Questions about the table below.
1) Give the entry just right of -0.065.
2) Give the entry just left of the largest entry.
3) Give the entry just right of -0.075.
4) Give the entry just left of the smallest entry.
5) Give the entry just left of 1.277.
6) Give the entry just right of 0.889.
[[ 0.981  2.263  0.276  1.693  1.093 -0.197  0.800  0.265  0.616  0.799
   0.306  2.021  0.982  1.852 -0.173  0.962]
 [ 1.582 -0.903 -0.052 -0.088  1.837  1.091  1.743  0.889 -0.415  0.091
  -0.069 -0.649  2.037  0.082 -0.343 -0.490]
 [ 0.546  1.745  0.577  0.056 -0.569  0.051  0.109 -0.141 -0.706  0.925
  -0.450  1.551  0.173  0.594 -0.955 -0.376]
 [-0.913  1.469 -0.544  0.835 -0.648 -1.401 -0.719 -1.167 -0.307  0.481
   0.633  1.272 -0.810  0.331  1.348  0.901]
 [ 0.281 -0.870  0.704 -0.429  0.749  0.844  0.817  0.557  1.054 -0.387
  -0.575 -0.412  1.138 -0.908 -1.052 -0.935]
 [-1.245  0.720  0.315 -0.090 -1.607 -0.065 -1.319 -0.075  0.046  0.402
   0.268  0.682 -1.715  0.150  1.068  0.510]
 [ 0.869 -0.361  1.136 -0.960  0.525  1.533  0.966  1.277  0.789  0.243
  -0.564  0.041  1.006 -0.328 -0.911 -0.903]
 [ 1.088 -1.355  0.593 -0.099  1.752  1.756  1.425  1.570  0.378 -0.187
  -0.191 -1.112  1.355 -0.288 -1.235 -0.117]]
1) -1.319
2) 0.981
3) 0.046
4) 0.682
5) 0.966
6) -0.415

arr = [[117.58, 42.19, 166.55, -88.47, 88.18, 161.50, 26.06, 28.31, 75.68, 75.68], [137.35, 26.40, 209.42, -165.91, 94.08, 201.99, 2.65, 75.68, 194.21, -79.66], [75.68, 70.72, 89.13, 51.38, 75.68, 88.38, 68.33, 75.68, 87.60, 60.05], [91.35, 63.15, 109.67, 14.27, 80.35, 107.78, 57.11, 57.96, 105.81, 36.19], [146.66, 18.96, 229.63, -202.40, 96.86, 221.06, -8.38, 75.68, 212.11, -103.12], [72.95, 77.85, 69.77, 86.35, 74.86, 70.09, 78.90, 75.68, 70.44, 82.54], [120.19, 40.11, 172.21, -98.70, 88.96, 166.84, 22.96, 25.36, 161.23, -36.44], [75.68, 69.00, 93.80, 42.94, 78.17, 92.79, 75.68, 66.23, 91.74, 54.63], [133.90, 29.16, 201.94, -152.39, 93.05, 194.91, 6.73, 9.87, 187.58, -70.96], [128.32, 33.62, 189.84, -130.53, 91.38, 183.49, 13.34, 16.17, 176.85, -56.91], [132.95, 75.68, 199.90, -148.70, 92.77, 192.99, 7.85, 10.93, 185.77, -68.59], [126.77, 34.85, 186.48, -124.47, 90.92, 180.32, 15.17, 17.92, 173.88, -53.01], [118.80, 41.22, 169.21, 75.68, 88.55, 164.01, 75.68, 26.92, 158.57, -32.95], [100.32, 55.98, 129.13, -20.88, 83.03, 126.16, 46.49, 47.81, 75.68, 13.59]]
Give the largest entry.
Answer: 229.63
Give the entry just right of the largest entry.
Answer: -202.40
The entry just right of 78.90 is 75.68
The entry just left of 91.38 -> -130.53
The entry just left of the largest entry -> 18.96
Give the entry just right of 199.90.
Answer: -148.70
The entry just right of the smallest entry is 96.86
The entry just left of 86.35: 69.77
Give the entry just left of 88.96.
Answer: -98.70
Give the entry just left of 6.73.
Answer: 194.91
Give the entry just left of 40.11.
Answer: 120.19

X =
[[ 0.03  0.02 -0.02  0.04 -0.01 -0.19 -0.09  0.05  0.06  0.01]
 [ 0.03  0.07  0.06  0.06  0.01 -0.22 -0.02 -0.16 -0.07  0.00]
 [-0.01  0.11 -0.07  0.14 -0.20 -0.07 -0.16 -0.10 -0.24  0.04]
 [ 0.11  0.03  0.00  0.08  0.08 -0.24 -0.12  0.06  0.12  0.01]
 [ 0.02  0.13  0.04  0.10 -0.18 -0.06 -0.08 -0.10 -0.22  0.01]
 [ 0.12  0.01  0.00  0.11  0.07 -0.23 -0.12  0.05  0.14  0.01]
 [ 0.06 -0.03 -0.04  0.15  0.12  0.05 -0.06 -0.23 -0.05 -0.17]
 [-0.10  0.17  0.12 -0.15  0.02  0.02 -0.04 -0.02  0.01 -0.09]
 [-0.10  0.21  0.15 -0.12 -0.03  0.03 -0.01 -0.07 -0.03 -0.04]
 [-0.03  0.13  0.04 -0.01 -0.08  0.01 -0.10 -0.05 -0.08 -0.01]
 [ 0.06  0.05  0.06 -0.02  0.06  0.01 -0.03 -0.02  0.02 -0.18]
 [-0.14 -0.05 -0.03 -0.03 -0.14 -0.15 -0.05 -0.02 -0.03  0.10]
 [-0.08 -0.03 -0.02  0.04 -0.06 -0.06  0.01 -0.13  0.01  0.03]
 [-0.16 -0.02  0.02 -0.04 -0.17 -0.13  0.04 -0.08  0.03  0.12]]
Rows and columns are numbered from 0.
Give the entry in row 0 and column 2.
Answer: -0.02
Give the entry in row 2 and column 1.
Answer: 0.11
The entry in the top-right corner is 0.01
Give the bottom entry of the column that holds the largest entry.
Answer: -0.02
The entry in row 1 and column 0: 0.03
Give the entry in row 0 and column 1.
Answer: 0.02
Give the entry in the bottom-left corner.
Answer: -0.16
The entry at row 0, column 0 -> 0.03
The entry just left of -0.20 -> 0.14
The entry just left of the largest entry: -0.10
Give the bottom-right entry.
Answer: 0.12
The maximum -> 0.21
Give the entry in row 2 and column 0.
Answer: -0.01
The entry at row 1, column 2: 0.06

grid =
[[ 22  -3  -5   4   2 -23 -52 -21]
 [  6   3  10   2  -1   6 -50   0]
 [ -3   3  -9  -2 -10  -2  23 -13]
 [ -2  -1  -3 -18  -7  16 -18  15]
 [ -5   2 -14  15  14 -12   8  -2]
 [  5  10  -5  25   6   9 -24  24]
 [  1  -8  -1  17  -5 -11 -38   6]
 [-20   2   5   1   0  17  12 -18]
 [ -3   1   8   0   2 -19  17   0]
 [ -6  -3  -1   8   0  -1  -9  -7]
 [ -4  -2   5  -9   1  -4 -14  -9]
 [  0  -9  -2  -1  -6  -4 -17  10]
 [ 12   5   0  12   4 -32  23  -5]
 [-11  -4   1  10   4 -15 -61 -15]
 [ -2  -5   4   1   3  12  18  -9]]
Indices start at 0.
Report the entry just left of the smallest entry.
-15
The entry in row 0 and column 0 -> 22
Report the entry in row 2 and column 0.
-3
The bottom-left entry -> -2
Report the top-right entry.
-21
Report the entry at row 0, column 1.
-3
The entry just left of the largest entry -> -5
The bottom entry of the column that holds the largest entry: 1
Report the entry in the bottom-right corner.
-9
Report the entry directly above the largest entry.
15
Report the entry at row 1, column 0.
6
The entry in row 1 and column 2 is 10
Report the entry at row 0, column 2.
-5
The entry directly below the smallest entry is 18
The entry at row 1, column 1: 3
Report the top entry of the column that holds the largest entry.
4
Report the largest entry.
25
The entry at row 2, column 1 is 3

Read these off the row that follows.
1) The entry just left of 6796?
2) The 2nd entry from the left?
3) The entry just left of 2730?
4) The first entry?
5) The 3rd entry from the right?
[8934 4022 6668 4558 6796 7185 3897 7492 4080 2730]
1) 4558
2) 4022
3) 4080
4) 8934
5) 7492
